These are the activations of a small neural network, seen along a few directions. Each row is one input.
In each table, some parts of the input vary, and every possible input appears once, in random order.
A made-up example of a description, with smaller parts first: one of 4 places along a line, together with either a single point or one of 9 places around a ring or (one of 3 separate values, together with one of 8 places around a ring).
Shared parts are said once, and a part with two or three values counts as separate values.
In the rows, zero is written as 128.

Other details of the inputs shift rows strongly along three fixed directions, in all tables alike. That doesn't count.

Rows:
x1: [134 130 133 119 119 131 121 130 125 124 125 129 119]
x2: [140 125 142 110 123 140 132 111 129 120 121 136 138]
x3: [131 128 137 120 124 135 127 125 119 127 133 124 120]
x4: [118 129 136 120 128 130 130 123 121 127 125 131 118]
x5: [163 124 123 153 187 128 142 132 202 128 160 150  86]
x6: [146 150  40 154 176 156 199 169 221 114 176 141 124]
x7: [125 138 129 118 126 124 122 125 123 128 121 130 117]
x8: [128 125 139 121 125 136 127 128 121 123 128 127 120]
x9: [143 131 137 111 119 140 129 109 131 125 118 133 136]
x10: [132 126 134 117 122 130 122 129 121 124 133 130 121]
x11: [130 130 131 121 118 123 122 126 121 124 136 137 119]
x12: [126 133 133 122 124 134 128 121 121 131 124 124 116]
x13: [129 123 136 118 123 131 123 132 123 120 128 132 120]
x14: [123  99 105 212 142  93 121 141 147 161 111  98 204]
x15: [155 103 154 179 177 101 107 114 163 158 130 121 125]
x16: [124 137 129 119 124 124 124 123 123 128 123 131 116]
x17: [130 131 135 123 119 136 126 124 123 127 127 123 117]
x18: [133 127 134 116 124 130 121 132 121 124 132 130 122]
x19: [132 132 135 121 121 136 125 126 123 127 125 123 118]
x20: [119 131 133 119 128 124 125 124 122 124 126 134 118]
x21: [131 131 131 119 120 123 120 128 121 123 134 137 120]
x22: [119 131 136 119 130 130 128 126 121 127 124 131 119]
x23: [126 126 132 122 118 124 124 126 123 119 133 140 117]
x24: [123 134 131 117 129 123 124 124 120 127 129 132 119]
x25: [123 128 137 120 130 134 128 125 119 126 125 128 119]
x26: [ 91 126  87 148  97 110 131 153  94 132 110 107 208]
x27: [126 124 139 122 123 135 129 126 121 123 129 126 119]
x28: [123 137 132 119 127 130 126 124 122 132 121 127 117]
x29: [132 129 137 118 126 135 125 128 118 127 131 124 121]
x30: [132 134 128 122 116 124 120 127 125 124 128 136 116]
x31: [122 136 132 121 125 130 127 121 123 132 123 127 116]
x32: [128 122 136 119 121 131 124 130 123 120 129 133 119]
x33: [101 155  52 111 119 167 189 166 130 108 148 121 160]
x34: [144 129 140 108 124 140 129 111 127 124 125 133 140]
x35: [ 88 121  94 153  95 111 131 150  89 138 107 103 212]
x36: [159  84 169 202 157  77  81 110 159 166 114 116 141]
x37: [122 133 134 118 129 129 127 123 119 131 129 129 119]
x38: [120 132 133 118 130 124 124 126 122 123 124 134 119]
x39: [122 127 137 122 128 134 130 123 119 126 127 128 118]
Description of these inputs: one of 3 separate values, together with either a single point or (one of 2 separate values, together with one of 6 places around a ring).
Question: Which other rows agree with x18 in the choice among 3 separate values? List them by row number.
Answer: x3, x10, x11, x15, x21, x24, x26, x29, x33, x34, x35, x37
Question: Start at x19 and move only the place on the ring of 6, one step at a time. The first step leads to x1. Which rows follow, in order?
Answer: x30, x7, x28, x14
Question: Start at x36 and move only the place on the ring of 6, one step at a time. The first step leads to x6. Which rows follow, in order?
Answer: x16, x31, x12, x17
Question: Which other rows does x5 become when the choice among 2 separate values takes its other values? List them by row number.
Answer: x23

Rows:
x40: [ 99 123 182 101 116 119  99 101  68 134  99 127 109]
x41: [129 165 133  67 122 179 152 117 124 112 131 130  62]
x42: [109 128 172  99 129 123 105 105  80 135 110 124 104]
x43: [ 74 148  30 112  43 168 182 193  82  88 128 102 203]
x44: [123 161 136  71 136 162 142 119 109 121 140 130  70]
x45: [113 117  56 211 147  94 154 158 176 144 129 120 210]
x46: [162 151 141  44 104 171 144  97 130  96 129 163 110]
x47: [197  33 240 221 150  62  35  69 145 174  95 115 184]
x48: [187 131 149 165 223 136 134 112 222 160 155 127  53]
x49: [196 155 108 143 220 142 153 127 252 136 178 159  33]
x50: [123 120  50 208 131 101 151 160 180 146 120 110 211]
x51: [109 102 181 124  77 104  80 114  61 129 107 124 126]
x52: [103 112  67 210 158 118 169 156 163 153 124  95 214]
x53: [134 133 149 107  91 134 106 133  90 119 128 123  97]
x54: [ 91 158  50  66  61 204 208 155  87  89 116 107 242]
x55: [109 156 138  69 117 132 127 119 105 102 129 163  79]
x56: [134 197  88  31 137 182 174 138 148  86 174 169  31]
x57: [171 123 147 161 219  97 118 112 213 142 156 158  65]
x58: [ 96  83 207 136  76  75  51 111  40 139  91 122 146]
x59: [105  89 201 128  83  80  54 112  45 138 100 120 137]
x60: [123 103  63 213 148 104 150 181 166 142 150 100 203]
Question: Describe the family of inputs behind these rows.
Answer: one of 3 separate values, together with either a single point or one of 6 places around a ring
Question: Changing only the choice among 3 separate values turns x43 into x41. The same change can be made to x51. Which row results?
Answer: x52
Question: Which other rows does x49 become when the place on the ring of 6 takes its other values? List them by row number.
Answer: x45, x50, x55, x56, x57
